A small network was shown many inputs. Here are its activations along a few directions, one row for each input.
In each table, some parts of the input vary, and every possible input appears once, in random order.
Descriptions start from the smaller parts, as in this example, which fits no table here: line(4) and (point or (values(2) and ring(5)) or line(11)).
Shared parts are said once, and a part with two or three values counts as separate values.
In the rows, 128 means zero.

Other details of the inputs vary at random and push rows far along two fixed directions, the same in every table; ignore that.

Table:
r1: [151  76 131 195 160 121 190 139 146  90 113 208 154 196  63 119]
r2: [119 111 122 134 169 165 111 101 101  44 123 170 131 100 123  60]
r3: [154  89 111 139  97 106 144 122 152 192  97  81 116 169  85 207]
r4: [120 147 120  70 120 129  97  96 103 155 120  59 126  47 158 170]
r5: [112 192 147  82 103 136  58 117 119 151 148  75 118  83 166 135]
r6: [179 109 105 135  74 106 136 154 136 221 114 146 125 173 108 218]
r7: [117 178 145  81 120 102 113 136 126 160 139  61 117  72 188 139]
r8: [114  68 122 192 138 139 193 128 165  93 125 170 118 220  63  89]
r9: [ 79 164 132  79 112 140 101 109 115 148 141  78 127  56 166 135]
r10: [128 130 161 139 166 125 182 113 126  77 160 169 129 131 137  69]
r11: [122 157 162 136 158 136 137 125 113  69 160 190 131 123 143  58]
r12: [165 111 121 151  82  94 132 150 147 215 105 143 129 162  94 227]
r13: [136  53  78 219 112 176 193 135 158 130 111 219  99 227  66 100]
r14: [156  48 113 195 160 111 208 148 152  94  93 171 119 203  75 112]
r15: [127 149 130 125 161 147 125 143 108  62 153 168 115 132 169  35]
r16: [101 145 119  71 119 128  89 107 100 145 122  69 136  53 152 166]
r17: [140 121 136 133 178 126 114 139 114  52 123 163 131 121 136  64]
r18: [136 134 130 161  79 103 153 155 168 225 126 130 139 160 100 213]
r19: [128  92 109 170  79  92 169 176 182 228 106 109 112 183  95 206]
r20: [113 155 139  66 119 110  80 111 102 137 128  51 140  85 148 160]
r21: [116 195 143  88 113 115  72 148 122 153 142  87 117  71 188 136]
r22: [ 88 178 131  96 105 150  84 114 123 161 133  79 140  57 163 149]
r23: [135 202 148  65 110 131  89 134  98 154 174 121 124  80 193 131]
r24: [127 118 159 112 188 116 152 115 101  45 150 170 153 115 130  71]
r25: [167  88 124 153  97  88 181 141 150 209 104 127 126 170  86 224]
r26: [128 134 130 136 145 167 122 114 115  61 156 163 115 160 141  44]
r27: [101 193 149  87 111 132  70 115 125 148 145  60 142  82 163 139]
r28: [120  60  96 228 125 166 187 130 167 114 104 217 105 211  57  99]
r29: [124  84  96 170  75 133 179 127 174 223 100 112 102 162  87 200]
r30: [156 152 113  85 101 113  79 154 110 169 120  92 123 104 176 173]
r31: [127 126 139 133 187 125 124 137 117  42 122 147 154 116 136  69]
r32: [124 119 140 133 178 144 113 106 115  44 129 136 153 132 108  69]
r33: [168 100  89 137  72 126 112 140 139 199 104 113 114 186  93 196]
r34: [106 144 150 145 178 135 135 140 128  56 141 153 144 121 147  41]
r35: [138 139  97  87  91 146  74 116 102 179 118  97 123  85 158 172]
r36: [106 147 163 121 170 122 160 117 116  58 172 168 142 114 146  58]
r37: [111 180 151  70 120 126  98  99 120 137 151  53 119  78 171 124]
r38: [131 129 142 124 168 149  99 106 101  33 131 148 133 126 122  58]
r39: [120 115 139 115 192 114 137 132 109  36 133 141 141 111 141  62]
r40: [129  92  89 161  88 128 127 132 154 210  83 108 137 143  80 223]
Description of these inputs: values(2) and line(4) and line(5).
The inputs of r38 and r12 match in every part but the line(4) part. If r27 is changed in the same way as r38 into r12, which row does it become?
> r18
The inputs of r33 and r30 match in every part but the line(4) part. If r26 is changed in the same way as r33 into r30, which row does it become?
> r15
Which other rows does r7 become when the line(4) part takes its other values? List them by row number.
> r10, r29, r37
Which other rows does r36 become when the values(2) part takes its other values? List them by row number.
> r24

Table:
r41: [154  74  94 170 140 117 129 155 143 113  84 140 143 170  86 145]
r42: [109  91  95 184 129 166 182 144 148 119 129 193 109 162 107  88]
r43: [136 132 111 131  51 142 122 124 149 240 137 120 121 163 103 216]
r44: [121   4 115 197 186 158 246  60 133  32 100 196 135 181  25  75]
r45: [116 142 113 106 115 155 136 110 112 123 159 133 105 114 166  94]
r46: [160 110 111 112 121 128 102 119 108 114 116 139 115 138 125 133]
r47: [ 91 208 168  56 147  95  98 145 111 127 165  59 134  28 215 116]
r48: [ 93 173 125  83 121 141  68 127 113 128 130  74 110  50 188 109]
r49: [133 169 161 101 195 134 111 123  87  27 144 176 150  61 183  43]
r50: [116  59 100 205 156 142 170 152 161  85  90 146 117 196  85  80]
r51: [161 135 104  88  67 125 100 128 109 219 127 116 122 113 151 217]
r52: [107 192 147  90 126 122  99 135 127 149 147  85 119  46 205 120]
r53: [103 203 171  76 103  86  84 147 135 203 148  63 156  72 161 197]
r54: [114 144 121 130  96 117  70 137 152 193 104  60 146 127 114 193]
r55: [114 130 118 153  88 137  94 135 151 179 110 118 126 142  94 173]
r56: [116 149 182 122 188 119 157 110 114  26 173 169 149 148 127  35]
r57: [163  53  76 197  81 118 145 171 164 210  66 162 113 202  55 220]
r58: [112 177 169 128 138 136 109 124 130 104 151 140 149  90 151  98]
r59: [127 173 134  72  80 114  50 117 129 193 122  22 137 110 139 195]
r60: [103  80  95 139  94 112 156  92 150 218  81  77 143  85  72 249]
r61: [124 122 112 121 120 146 127 121 124 118 127 112  90 139 134 102]
r62: [141  56 126 204 134 102 245 159 176 123 121 180 105 245  73 113]
r63: [ 96 186 138  96 119 159  78 111 116 134 162 131 144  68 162 121]
r64: [160 180 152  67 134 111  95 120  80 127 148 111 132  70 185 132]
r65: [118 201 185  88 182 150 111  88  90  27 182 149 141  88 171  23]
r66: [125 153 166  99 205 101 127 137  92  28 154 166 161  78 168  54]
r67: [171 116 124 120  92  59 150 156 138 217 122 110 130 163 116 231]
r68: [124 154 155 112 175 145 154 110 109  47 162 148 110 111 173  19]
r69: [123 107 143 155 163 170 130  98 116  31 144 181 122 174  95  38]
r70: [140 141 102 107  83 131  99 148 115 208 114 131 135  92 149 207]
r71: [170  39 103 192 187 137 174 130 127  30  97 193 132 230  66  68]
r72: [154  43  79 196  79 120 178 163 186 203  80  97  96 240  53 189]
Describe the family of inputs behind these rows.
> values(2) and (point or (values(3) and line(5)))
The inputs of r65 and r58 match in every part but the values(2) part. If r43 is changed in the same way as r65 into r58, which row does it become?
> r63
Which other rows does r59 become when the values(3) part takes its other values? List them by row number.
> r71, r72
Which other rows does r56 become when the values(3) part takes its other values? List them by row number.
> r62, r67
